These are the activations of a small neural network, seen along a few directions. Each row is one input.
Each table varies a few parts of the input and shows all the possible inputs, shuffled.
Descriptions start from the smaller parts, as in this example, which fits no table here: one of 8 places around a ring, together with either a single point or one of 9 places around a ring or (one of 2 separate values, together with one of 6 places along a line).
Shared parts are said once, and a part with two or three values counts as separate values.

Rows:
x1: [  49   30   51  -14  -66  -34  -82  -39   26   23   25  -45    6   72
 -102]
x2: [ 108  -14   15  -13 -115  -47  -62  -21  -37  -29   56   -3  -15   52
  -69]
x3: [  98   37   62  -25  -60  -36   24  -63   66   19   29    4  -22   59
 -100]
x4: [-37  14 -45  41  38  40  40  49  -3 -48 -22 -19 -23 -12  62]
x5: [  99    2   20  -63  -52   -3 -101  -83   49   42   36  -49  -29   17
  -70]
x6: [-18 -17  -1 -32  36  29  30  61 -35 -26 -43  23  15 -70  76]
x7: [-63 -41  -2   9  54  36 -21  14  -9   4 -82  53  82 -50  35]
x8: [-83   5 -49  76  45  40 -11   5  25 -20 -61  25  50   9  35]
x9: [-22 -34  -1 -19  65  -5  86  60 -55   7  43  12  -1 -71  56]
x10: [-48 -19  12   0  73  -4  35  13 -50  16 -32  18  52 -49  34]
x11: [-74  33 -34  62  50   6  31  10  -3   0  -9  12  19  14  45]
x12: [-58  14 -37  36  38 -18  66  56   5 -27  62   3 -37 -29  73]
x13: [  48  -10    9  -58 -105   -5  -36  -63   20   39   -1  -34  -97   57
  -76]
What do these inputs look like to the network?
> either one of 5 separate values or (one of 2 separate values, together with one of 4 places along a line)

Rows:
x14: [  4  26 -31   7 -47  -2   8  20  11 -17  44 -26 -74  32  16]
x15: [-23  10  23  -7  32 -13  34 -43  69  29 -17  11  -3 -14 -16]
x16: [-17   9   0  -7  20   1 -12 -38  59  26   0 -14 -12  -7  -9]
x17: [ 43 -16  44 -50 -12 -36  35  14 -26  10  38  12  -9 -27 -14]
x18: [-95 -12 -42  68  99  48  38  69 -65 -25 -51  38  77 -37  90]
x19: [ 23  -2  -4  15 -46   7 -66   0 -41 -14 -20 -16  20  44 -30]
x20: [-23  29  29  42  23 -35  26  -6  10  -5  -2  12  42  22 -23]
x21: [ 31 -28  19 -49   1   5 -44 -43   6  36 -11  -7  13 -25 -27]
x22: [ 21 -29  41 -50  13 -14   1 -50  18  35 -26  13  20 -37 -34]
x23: [ 23  -8  12  13 -28  -4 -39   1 -27 -21 -23   3  39  21 -30]
x24: [-16  31  -7  55  -9  -5  -4   2  16 -27 -12   2  20  43 -13]
x25: [ 48 -11  -9 -36 -65   4 -27  19 -35  -8  32 -21 -53  14  -3]
x26: [-17  29  10  42   8 -16 -18   6   3  -6  12  -9  35  33 -17]
x27: [ 54 -14   7 -34 -42  -6   6  17 -22 -13  30   4 -31  -4  -2]
x28: [ 54 -19  17 -43 -23 -22  -5  12 -39  11  57  -1 -12 -20  -6]
x29: [-12  21 -12   2   4   9   7 -40  64   0 -27 -15 -32   6  -4]
x30: [  6  17  -2  -2  -5 -25  28  18  12   1  70  -7 -34  -1  12]
x31: [ 30 -21 -15 -35 -39  32 -63 -43   9  18 -33 -19 -25  12 -24]
x32: [ 18  -7  47   2   4 -29  -8  -5 -33   3 -13  14  62   6 -40]
x33: [-76 -26 -52  19  89  46  87  94 -57 -19   0  37   8 -70 123]
x34: [  9  27 -11   4 -23 -15  42  21  20 -23  41  -9 -54  11  17]
x35: [ 28  -8  23   9  -8  -9 -48  -1 -41   7   1   4  60  18 -33]
x36: [  0  18  20  -2   8 -39  72  12  22   4  52  17 -25  -7   5]
x37: [ 35 -21   6 -38 -16  20 -30 -43  19  11 -37  -2  -5 -10 -23]
x38: [-105  -40  -54   17  117   72   49   40  -15    3  -73   26   29  -88
  106]
x39: [-21  13 -36   6 -24  23 -31 -39  59   6 -23 -28 -52  24  -6]
x40: [-21  32 -23  52 -31   4 -36   5   4 -23  -9 -22  -2  60 -14]
Changing only one part turns x24 into x29. The same change can be made to x26. Which row results?
> x16
What do these inputs look like to the network?
> one of 3 separate values, together with either a single point or (one of 2 separate values, together with one of 4 places along a line)
Which other rows does x37 become when the place on the line of 4 takes its other values? List them by row number.
> x21, x22, x31
Which other rows does x22 become when the choice among 3 separate values takes its other values? List them by row number.
> x17, x32
Which other rows agree with x33 in the choice among 3 separate values? List them by row number.
> x14, x17, x25, x27, x28, x30, x34, x36

Rows:
x41: [ 54  25   5 -24 -35 -33  38 -24  65  -7  71 -14 -76   3 -10]
x42: [ 86 -12  51 -84 -26 -24   8  -3 -10  36  71   8 -25 -18 -24]
x43: [-59  10  -9  66  44  32 -34  42 -13 -17 -33   8  79  17  17]
x44: [-16  22 -17 -10   6 -20  95  22  24 -25  31  -8 -84 -24  45]
x45: [-76  24 -33  45  76  43  -8 -20  28  15 -68 -10  33   1  32]
x46: [ 22  13   3 -13 -58 -13 -58 -72  62  28  13 -42 -52  45 -62]
x47: [-78  -4 -47  39  67   8  79  21  31 -27  -7  27  -1 -51  68]
x48: [ 14 -30  28 -68  11  -1  58  54 -34  18  38  15 -32 -55  31]
x49: [-15  22   3  34 -10  11 -26 -61  69  -3 -80  -3  21  42 -52]
x50: [ 21 -25  34 -25  -4  27 -69 -51 -21  33 -86   9  56  10 -44]
x51: [  5   3   0  49 -42   8 -65  -6  14 -44 -51   7  53  51 -52]
x52: [ -4  22 -12  10 -20 -15  64  72 -44 -24  61   1 -50   9  45]
x53: [-58  -5 -62  60  45  15  47  54 -61 -30  11  22  14 -13  84]
x54: [ 41  17  20   9 -85 -38 -76 -17   7   1  38 -23  -3  71 -76]
x55: [ 65 -22  45 -65 -53 -26 -71 -66 -23  44  -6 -29  -2  15 -73]
x56: [-38 -35  11  -7  72  44 -42   5 -29  25 -72  10  82 -52  21]
x57: [ 71  20 -16 -10 -65 -20  -6  20 -18 -15  96 -13 -58  27   3]
x58: [-34 -45  -3  -4  77   2  68  31 -48  -9 -26  36  43 -79  48]
What do these inputs look like to the network?
> one of 3 separate values, together with one of 6 places around a ring
